Each row below is a small network's average activation on inputs in which a field has the value named, seen along a few directions.
Values that are neighbours, or in one group, have similar rows; names and order tell nothing.
(in the rows, 500 means zero)
Random noise pushes rows far along 6 fixed directions. That doesn't count. These rows show it; they differ only by the noise:
[501 433 437 526 574 450 235 672 621 336 626 563 432 407 475 457]
[744 666 546 413 540 428 425 731 360 601 619 491 392 541 418 354]
[395 417 576 564 392 487 379 470 479 584 482 673 443 292 461 652]
[464 411 483 465 510 672 636 597 384 614 587 483 426 514 602 631]
[438 327 465 613 485 590 473 426 623 420 502 534 387 518 581 503]
[518 611 491 467 407 605 589 243 473 589 336 512 488 468 532 435]
[424 386 703 676 299 257 403 356 530 543 433 750 447 292 402 522]
[676 714 483 425 520 422 241 573 502 488 503 546 444 415 379 325]


Field TAM:
koli: [359 404 591 562 390 347 484 394 539 461 482 680 534 297 481 569]
buz: [434 460 503 496 452 618 782 367 526 593 437 440 610 639 626 581]
tifip: [360 366 506 572 391 597 642 326 622 520 365 458 478 579 617 580]
keru: [661 565 681 587 450 390 732 565 254 804 518 505 409 656 369 525]
silel: [393 710 457 399 508 207 391 327 554 279 353 637 779 148 375 433]
zoza: [414 589 553 526 421 370 394 429 453 457 467 575 599 318 426 560]
balu: [606 471 651 569 487 372 539 598 387 561 522 403 382 733 513 398]
kupe: [486 328 690 662 404 368 437 388 588 528 464 539 475 601 443 573]
gupun: [528 553 308 421 611 668 434 548 523 531 563 465 548 524 552 506]
vorar: [530 643 425 320 613 649 457 741 356 567 472 415 545 484 449 619]
dezus: [619 577 458 535 587 508 311 484 588 429 535 389 471 542 420 368]
dozez: [572 488 546 540 481 455 472 501 554 500 441 499 490 624 375 475]
A value of TAM combines one of 4 hidden first parts with one of 3 second parts; all combinations occur once.
Changing only the second part turns dozez into buz. keru has the same second part as dozez; what does that change turn keru into? -> gupun
Changing only the second part turns koli into zoza. tifip has the same second part as koli; what does that change turn tifip into? -> balu

Field NEN:
pok: [490 476 454 372 606 508 923 582 420 470 623 309 665 688 599 501]
raz: [322 247 521 564 513 563 461 673 513 445 612 502 493 507 561 769]
fomom: [555 596 246 373 685 740 218 734 542 424 630 397 438 445 530 482]
rin: [647 678 420 376 585 638 511 607 356 566 490 383 443 605 471 463]
zazo: [513 500 329 491 598 845 553 428 567 477 369 286 384 744 615 507]
kosu: [426 512 332 455 546 906 466 320 601 608 353 393 539 605 591 658]
viba: [583 430 441 493 593 407 643 591 627 310 664 442 498 657 602 235]
baze: [584 586 462 462 531 418 255 660 535 464 605 589 470 357 455 441]
nubek: [516 632 440 409 570 486 427 539 486 410 563 490 542 421 477 430]
puz: [339 486 422 403 526 567 558 424 467 428 439 509 632 330 585 603]
NEN is arranged as a line.
A walk along NEN starts at viba and steps to its neighbour baze. Put raz, rin, kosu, puz in the order it reaches them. -> puz, rin, raz, kosu
Fewest steps between pok and fomom? -> 6

Field NIKUP:
nezo: [524 428 552 440 552 685 489 853 290 788 710 486 472 586 526 757]
far: [781 700 448 231 580 527 692 714 343 537 713 387 468 617 565 275]
mar: [156 476 430 516 459 389 358 190 799 375 369 623 761 214 460 578]
padab: [570 372 387 580 619 570 661 501 656 269 704 386 363 728 634 186]
lokib: [411 357 668 730 352 318 342 443 541 641 407 741 558 344 364 724]
dezul: [322 203 660 509 478 460 941 634 305 549 606 373 514 613 647 712]
kur: [583 904 496 190 551 294 639 564 258 481 406 385 749 431 349 329]
suz: [609 490 561 599 417 347 226 611 491 494 514 733 332 247 363 495]
budin: [506 590 717 493 406 223 609 497 378 505 363 552 586 463 414 397]
dufo: [626 596 490 519 525 623 441 624 472 639 579 339 461 713 520 554]
kanev: [577 474 441 480 527 373 934 185 626 265 464 414 589 644 698  60]
kuv: [695 506 403 479 716 435 457 861 420 370 724 341 431 757 496 421]
NIKUP is arranged as 3 separate groups.
Which other values are in the same group as kuv? Give them in the order they are listed. -> dezul, kur, budin
Which other values are in the same group as nezo? Give them in the order they are listed. -> mar, lokib, dufo
